These are the activations of a small neural network, seen along a few directions. Each row is one input.
Each table varies a few parts of the input and shows all the possible inputs, shuffled.
A made-up example of a description, with smaller parts first: one of 8 places around a ring, together with either a single point or one of 11 places around a ring or (one of 3 separate values, together with one of 6 places along a line).
Shared parts are said once, and a part with two or three values counts as separate values.
In the rows, zero is written as 128.

Other details of the inputs vary at random and push rows far along two fixed directions, the same in every table; ignore that.

Table:
R1: [ 82  46 141 173 151  84 142 111 101 131  79 163 155]
R2: [153 181 130  56 104 179 130 119 135 155 158 104  89]
R3: [141 104 153 115 141 155 144 121 140 134 127 104 149]
R4: [103  47 130 166 194  92 136 129 115  85 144 151 181]
R5: [110  95 162 141 146 130 139 131 120 148 103 113 139]
R6: [132  76 158 114 173 147 150 133 133 126 129 109 171]
R7: [121 159 108 146 113 104 107 135 121 128 128 139  99]
R8: [130 175  78 185  84  78  89 116 138  94 131 159 106]
R9: [134 155  63 180 102  82 101 148 135  70 117 177 158]
R10: [127 124 109 153 142 103 119 133 132 103 146 137 136]
R11: [129 145  84 161 125  90 108 137 131  87 144 155 132]
R12: [ 93  66 165 202 159  88 131 126 118 131  88 131 152]
R13: [132 209  71 178  63  84  87 146 130 110  95 159 103]
R14: [140 176  97 143  84 118 106 127 137 118 109 141 118]
R15: [149 136 147  78 134 174 142 118 140 145 163  95 113]
R16: [139  87 155  81 167 166 157 138 133 128 135 108 166]
R17: [103  74 164  83 155 146 159 107 101 169 129 127 114]
R18: [125 127 174  94 140 163 144 127 123 171 143  95  98]
R19: [131 130 173  58 143 186 150 129 122 180 152  85  97]
R20: [184 248 100  53  40 188 118 129 155 147 142 107  85]
Description of these inputs: one of 2 separate values, together with either a single point or one of 9 places along a line.
Question: Changing only the choice among 2 separate values turns R8 into R20. The same change can be made to R4. Which row results?
Answer: R9
Question: Change only the choice among 2 separate values in R5. List by row number the other rows that result.
Answer: R19
Question: Change only the choice among 2 separate values in R17. List by row number the other rows that result.
Answer: R1

Table:
R21: [134 118 112 179 124  95 122 123 143 112 130 141 127]
R22: [113  61 159  71 191 157 152 101 108 137 157 126 145]
R23: [162 168 162  27  92 225 162 116 145 179 160  83 102]
R24: [125 121 124 184 126 101 126 142 132 101 114 146 156]
R25: [156 218  74  81  46 152 119 131 128 129 135 160  99]
R26: [164 239  75  89  84 145 101 144 144 110 167 129  99]
R27: [122  48 174 107 182 166 161 141 127 126 132 110 187]
R28: [ 96 108 129 195 133  86 103 122 116 131  79 135 125]
R29: [151 171  85 131  94 124  99 148 137  98 106 131 144]
R30: [172 231  80  98  69 146 121 154 153 123 148 126  91]
R31: [117 106 101 151 124  93 114 110 112 109  90 162 151]
R32: [129 167  97 145  98 104 117 144 125 139 126 144  93]
R33: [103  99 126 187 118  87 128 121 124 108 107 158 140]
R34: [121 125 115 174 154  90 108 130 130  90 142 142 141]
R35: [133  66 196 109 164 172 165 114 132 153 137  98 154]
R36: [130 116 130 184 123  97 106 112 138 112  95 133 145]
R37: [130  78 153 104 178 149 164 138 133 133 143 107 163]
R38: [126  68 179  99 174 168 169 137 125 138 135 103 180]
R39: [118 105  89 149 128  92 130 120 119 109 123 170 134]
R40: [173 179 153  26 121 211 137 116 144 163 187  79  90]
R41: [137 167 105 146  82 116 104 109 145 123 105 129 117]
R42: [123 127 165  72 150 173 136 122 112 167 163  83  89]
R43: [101 123 128 186 115 104 119 131 115 134 106 143 113]
R44: [115 103 100 176 161  88 100 137 131  76 141 153 159]
R45: [144 226 102 103  54 150 115 148 131 154 128 139  78]
R46: [121  95  95 179 147  88 120 148 139  86 124 153 162]
R47: [108  94 110 182 132  75 130 122 128 107 118 154 129]
R48: [110 132 125 167 121  93 104 130 120 136  86 142 127]
R49: [112  70 177 102 172 159 163 127 114 173 137  90 115]
R50: [121 110 107 174 121  93 126 114 139 115 128 141 124]
R51: [151 178 163  15 111 207 148 135 128 184 122  85  99]
R52: [112  64 164 126 178 130 136  96 123 131 157 109 140]
R53: [126 168  96 138  98 103 123 146 125 128 124 149  96]
R54: [108  92 167  96 176 138 141 126 108 142 149 115 122]
R55: [132 131 109 165 129  99 112 136 128 100  94 134 164]
R56: [145 232  99  98  53 147 119 150 130 143 126 144  81]
R57: [117  60 191  89 168 157 157 106 124 153 108  95 151]
R58: [ 97 108 121 184 148  72 102 128 107 117 132 150 121]
R59: [151 180 104 144  96 117 106 140 140 110 102 127 132]
R60: [115  68 178  84 184 153 152 105 118 142 159 102 132]
Question: What is each input in this table made of?
Answer: one of 4 places along a line, together with either a single point or one of 9 places along a line
Question: Changing only the place on the line of 4 turns R54 into R53. The same change can be made to R44. Which row results?
Answer: R46
Question: List by row number the other rows that have the place on the line of 4 in common with R25.
Answer: R23, R24, R27, R33, R35, R38, R43, R45, R56
Question: Change only the place on the line of 4 in R30. List by row number the other rows that result.
Answer: R24, R34, R59
Question: List by row number the other rows that have the place on the line of 4 in common with R57.
Answer: R28, R29, R31, R36, R41, R48, R51, R55, R59
